A small network was trained on invented records. Each row is its activation on one of them, seen along a few directions.
Records have a field called LISU. Each example row is followed by its value.
Other fields move the rows too, some of them a lot.
Strong random noise was added to every row along 19 fixed directions; ignore it. To show where, here is one row again and again, with new noise each time:
[-375 -119  -76  441 -303 -119   45  192 -174 -162  126  -78 -409   -4
   93  -96 -164 -119 -166 -168   91  134  -32   -9  148  175  191  -20
  301  124  -88  660]
[ 462 -124  175  102 -236 -270 -314 -134  -42 -203  -36  -85   29  -35
   52   56 -168   86 -141  294  237  -44    3  246   83 -254  367   41
  652 -121  446   21]
[ 527 -219  155  314 -147 -260  413  169  167  -29   70  -50 -393   13
   74   -8  -22  483  209 -146  -91 -350 -247   65   16  -88  234   12
  -74  302 -137  170]
[ 266   18 -126 -333  103   12   78    6   78  -33 -156  177  482  113
  294  233  320 -133  194  138  373 -338  -62  -32   58 -168 -186   26
  -85   80  107    4]
[-156  579 -322  416 -306   10   19 -158  308 -319  -12 -354  -96 -608
   26 -115  -15 -192  394  128   46   63 -239 -234 -104   68 -186 -275
  157  -91 -164  -52]
[ 297 -285 -228 -271  283  124  256 -163   21  123 -173  399  289   97
  284  -50  281   37 -215  -71  189 -267  -32   47  -66 -131 -426   98
  -62   15  244 -154]
[  46  127  -44 -124  273   -4   84   63 -100 -187 -193 -389 -119 -191
 -404 -101  -24  170  326  335  188   61 -192   72  -28  184  173 -158
 -520 -262 -188 -233]
[-170  355   53 -135  245   74  186 -428  133 -127   58 -102  415  -80
 -311  -23  231 -142  -86   15  284  -66  392 -242  124  -83  -59  242
  652   -6 -167   -8]
[   1  -86  207    7 -297   95 -470   82 -326  125   92  213   17 -261
  175  -70  -26 -355 -510   67  -66 -273  275   87   24  177 -113 -461
 -160    9  -79  344]
[ -31  -95  -37 -423  -96  147  167  331 -184 -188  204  -29    4  222
  -95  -43  141   99  362 -307 -146  619  188 -499  178 -172 -118  146
   84 -501 -163  -18]
[ 153  -74  305 -304  -49  127 -134  653 -106 -302   71  -17 -127 -163
  298  138  356 -207 -189   90  398  338   23  121   94 -114   85  -23
  -22  -49 -302 -159]
[-341 -184 -402   33  114  -19   61  147 -336 -316  133 -158 -435  266
  -83  104 -376 -215 -189  185  172  274 -173 -114 -125 -329  -23  196
  191  111   -6   98]
[ 250 -109  134   57 -279  133   -6  -93 -234 -321 -179  -12  -86  -17
  331 -209  124  189 -210 -404   62   52  -49 -130  -25 -128  -32 -259
  206 -282  -54  451]
[-552  156   83   32 -663  -74 -460  -87  414 -339 -513  112  -86    8
  532  286  258  -86 -563 -329  416  166   13  402 -343  116   10 -291
 -420  520   79  198]
[ 212   21  135   42 -256  -53  161  143 -118  185   65  136   57  190
  248  419  -82  -66   71    0  140 -272  -62   23 -137  -54  115  -49
 -351   10   76  214]
[-399  -94  120  155  376  191   -9 -173  382   70  380 -127  -16 -298
  -14 -143  336  -58  301  333 -159  125    2  289  538 -137  110 -183
  -83   31 -131  103]
[ 377   19 -298  279 -160  -93  322   30 -147   91 -197  -48  285   23
  176   40    2   12  423    9  138  -95 -160 -289  127  299 -199  105
   96  -47  260  315]
[  -8 -489  -59  204  199   68  316 -445    4  -78  176  144  -83  116
   37 -118  137  230 -503 -378 -106  -33  168   47 -171  -20 -247  -19
  175  272    6  195]
[-298 -251 -136  105  164  275  548 -278  115 -142  -91 -207  295  103
   39  412  323  159   70 -357  345  124   11  143  -64  -83   73  113
  -69  180    0   53]
[ 129  168  208   63  142 -572   -4  156  345 -213   92  170 -440 -174
 -109 -350  106   24 -316  478  382 -130   23  156  194  149   -8  118
  106  512 -205  143]
[ -88   98 -274 -211 -147 -135 -317   77  -19  135  100  436  364  204
  331  174   54 -582 -203   46  171 -257  147  -65 -235  250 -251   79
  273  -10  262    1]

[ 110  -22  180   63 -354    0  -83 -358  471 -204 -306 -340  120    7
  -77  332   33  495   83 -244 -121   43   73  153 -124 -441  258   54
  115  428   95 -370]  bar
[ -68 -275  500 -263 -102  -54  521  630  -76   70  410  124  -30 -355
 -529  213  105  159   39  -64  359  -46  481  105  740 -417  501  162
  101   28 -422  207]  sobaz
[ 157  329  157 -603  325  380 -334 -243 -234  -49 -285  -33  261  289
   -6  -10   68  -56 -223   -9 -119  274   80 -199 -461  -79 -236  -31
 -326 -556  -23 -565]  kibi
[-237 -182 -239  -92  -20  187  252   16  311  268 -206  277  304   19
  297   98  372    6   31 -501   79 -288    0  207  -10  100  -88  145
  -17  156  130 -152]  degu
[ 444  -60  333 -147  -92 -402 -490 -170  -94 -283  -97   29   19  -74
 -215 -386  -25  281 -250  108   47  158  190  128 -138  468  138 -292
   90 -371  190  -12]  bavor
[-117  145   45  184  -87  112   55   20 -110   56 -282  -97 -457  -50
  112  -55 -374  120  -41  323  -39  171 -311   47  270 -529  -17  -29
 -392   44   79  230]  gufir
[-236  470  -21 -299 -254  307   59  -55  253 -327 -147  -63   37 -244
  204   43  205  -30  165 -512  159 -195 -223  -16 -337 -447  251 -197
  214 -606 -291 -272]  kimob
[  27 -405   81 -240  150 -312 -164 -246  235  139   38  272   56  387
 -359 -222   11  453 -154 -179 -358 -142  347  101  108  101   72  193
  169  322  145  -28]  dig
[-393 -634  -65 -166  239   18  179  128 -255   40  324  501  -79 -154
 -104 -158  133 -180 -748 -185  298 -156  320  302   59  200 -155 -134
 -118  110 -135  287]  buva
[ 270   95  -11  105  -93  -87  297   14  103  -88 -148 -143 -301 -323
 -300   17 -213  297 -132  -41  101  -53  -94   87 -310  -33   46   54
  -94   14  -37 -502]  nuguf
[ 308  -30  233 -165  202 -205 -327 -207 -112   -8  615 -125  -90   97
 -722    1 -393   40 -183  315 -572  184  490 -292 -193 -187  -12  156
  470   29 -123 -527]  dob
[-314 -187 -309  -35    1 -325  421   61  -53 -193 -188  500   73   19
   19 -266  120   23 -291 -433  682 -407    9  112  115  303    5   88
  302  -47   67  647]  zavu
[ -44  126 -163 -160 -112  -27 -151  -63   13 -217 -203  252   -9  -85
  260 -238  128 -142 -279 -121  209  -51  -51  -75 -245   87 -337 -201
  -87 -156    0   84]  lefar
[-491  595  602  124 -306  118 -220  184  331  151  -21  119 -167 -572
  100 -251  305 -192 -220    6   40  377  296  107  370  309   35 -239
 -234  -84 -364  223]  bidab
[  71  322  -25   28   96  129  -96  250  -57  -41  -49   11 -220 -344
  130 -258  -25 -376 -140  398   23 -223  -95 -270  287 -301 -355  -32
  110  326 -379   83]  vagep
[-217  280   78 -393   78 -172  170   36  162  -84 -359  207  128  411
  101   15  170  154  240  200  476  213 -101  -98  439 -292  -18  221
 -329  -12  115  405]  beki
[-133  -69  266  -63   41   69  116  -45    8  158   42  156   64  165
  113  104   84   64   -4  130   90  -71  120    8  540 -436   35   14
 -171  197   -9  576]  siman
[  19 -187 -528    0 -175  224  144  -42 -188  -39 -462 -189  603  280
  207  676    7 -191    2 -201  265   -1   -5 -181 -251  -93 -344  334
  159  558  327 -176]  pom
[-139    5    4   91 -151 -348  410  -15  136 -342  572  131 -549 -358
 -477    5 -203  112 -308  -76   88  -76  192 -120 -360 -158 -126 -250
 -227  262 -462   -4]  lep
[ 463 -218 -187  201 -189 -215 -219  263 -186  224 -245  274  -90  -34
  443 -150 -182  -75  -53   89  -33 -597 -351  222  -12  234   50  -96
  119   12  345  210]  zep
[ -48  -64  242  -29    6  219  -96  352 -118  275  217   55  -58   22
   63  158  -76 -217  -98  -16 -139  -22   57  177   84 -171  365  156
  325 -232  -39 -212]  zuvep
[  48 -209  169 -576  225    8   52  449 -111 -214  138   67  -60  235
  -96   26  275   15  -35   34   89  225  207 -254  272 -255 -174  188
 -150  277 -440  -19]  sito
[-157  526   -2 -231  -91 -195 -166  454  127  163   39   89 -440 -230
 -352  -37 -457 -198   -3  475  123  102 -131  124  -81 -178  276  274
    8 -386   49 -689]  suze

Here are new rows. What is LISU for each?
[ 308 -559  -56 -138   33 -146  569  -73   51 -364  222 -133   -4 -204
 -514 -216  240  736  366 -482 -145  119  147 -172   47   36  -35 -234
 -202 -150 -249    2]  kimob
[ -12  486 -107  230   45 -116 -120  164  349   51  -28  -40 -375  270
  332 -142  -55 -141  193   89 -330  244 -375 -280 -250  187 -226  332
   95  237 -111 -258]  buva
[-194  -40 -161 -142 -152  306 -236  392 -159 -129   33   95   30 -276
  278  -43  106 -345 -140 -308  -37  145  -19   25 -132   71  -90 -166
  262 -400 -138 -202]  gufir
[ 213 -122  103  428  119 -140  299 -129  341  356  169   39 -348  -45
   20 -129 -178  401  333   72 -350 -216 -339  327   73  -85  364   60
  -14 -132  247  -91]  bidab
[ 199  280  224   26  171  -57   92 -105  204   48  -77  128  120  175
  207 -210  289   14 -109  -45  -81   55  147 -344  115  198 -378  218
  176  385 -210  186]  bavor
[ -57   19  107  139  141 -126  -41 -103  208  166    0 -155  -93   30
 -276  -10  -41  112  -67  270 -156  269  132  143   42  217   14  255
  -69  321  116 -293]  pom
[ 173 -197 -278  -61 -406  168 -503  304  -57  277 -393  -65  249  -29
  196   93 -107    4  408 -245 -513 -348 -141   32    2  110  130 -123
   63  -20  243 -294]  bidab
[ 146 -351  275  267 -347  405  -98  647  -41  431 -152   44  150 -435
  504    7  466  -32   78 -216 -309  655  165  118  497  586 -225 -116
 -376   97   43  -19]  bidab
[-452  -18  -12   94  -57   84   91  108  164  -19  -34  177 -271 -111
  135   -2   88 -125 -416 -107  190  264   55  153   28  -78 -133  145
  -12  251  -69  -17]  lefar
[ 153 -303  268  168   25  284   68 -286 -195 -219  -44 -100  -74  166
  166   -8   29  276 -412 -194 -191  628  145 -197  209 -568 -263   66
  269  187   38  288]  sobaz
[   4  -59 -282   70  -72 -312  690 -155  519 -315  207   14  -72  125
 -101  275  145  329  198 -271  190   87  -38 -191 -267 -254 -257  286
   34  521  -42 -170]  pom
[ -12 -294   16  116  491  301  -43  -84  237 -127  207 -226  -79 -268
  -95  -79  280   94 -200  -71 -324   57  -15  256 -151    1  -78  -89
  113  351 -357 -536]  suze
[-222   75 -139  259 -184  321  247   17 -256 -285 -416 -137 -302  -88
  229  -48  -16   52 -532 -514  286  389 -147  -79 -388   70 -170   37
   64  -90  -93   74]  siman
[ -29  170 -140  184 -128 -111 -394   16 -148 -146 -289 -143  -70   47
  135  -13 -139 -273 -335  -19  175  -23 -172  160 -545  596  109    8
  200  -24  127 -142]  sito
[ 189  -71  117  229 -323   40  154  144  160  217   37   75  338   31
  413  270  301  -33  185 -104  -18  558  148  -95  240  228 -245  227
   71   95  334   78]  pom
[-180   84   66  232 -319  110  279  117   93 -388  166  -79   -1 -221
  353  234  316 -158  -82 -502  400   70  -65   23 -246   82  110 -131
  263  -31 -296  256]  sito
[ -21 -404  -28 -346  156  -71  298  461  -51  131   53  233 -147  134
 -301   -8  157  174 -314 -384  -22   62  292   39 -186  474 -109  248
 -355  249 -241 -396]  nuguf
[-400  520   36  169  173   21 -266 -401  661   69  196  142 -131 -452
   44 -239  113 -261 -180  385 -169  141  -18  198  -45 -101 -253 -138
  -19   63  -13 -401]  sobaz
[-466  -60  279  -48  -59 -118  191 -104 -105  310  625  490  -47  152
 -295 -292   -2  -34 -271 -480 -311   13  602 -225   91  445  -19  -65
   47 -313 -210  558]  bavor
[-156 -331   11  -95   54  102 -107  286  -79    1 -337   89 -150  153
  149 -139  216  160 -327 -347  -59  -59    9  118    9  295  -69  -27
 -336  468 -262  141]  dig
[-230 -333  -49  241  -56  307 -266   -9  -11  215 -206  -11  105  -96
  350  169   34 -160 -303  -44  -38   -3  -73  492   23   27  128  -30
   40  182  284 -111]  bar
[-326 -202 -158  -66 -280 -100 -180  441  120 -420  -72 -211   -4  136
  155  414   46  -63  199   -4  262  526  -58   97  230 -284  192  203
  254  333   88    3]  gufir
[-584  107 -310 -398  297  100  -45  141  117   53  618  401   99   68
   -8  121   21 -678 -109  349  -21 -128  245 -281  281 -633 -427  191
  385  319 -258  -35]  beki
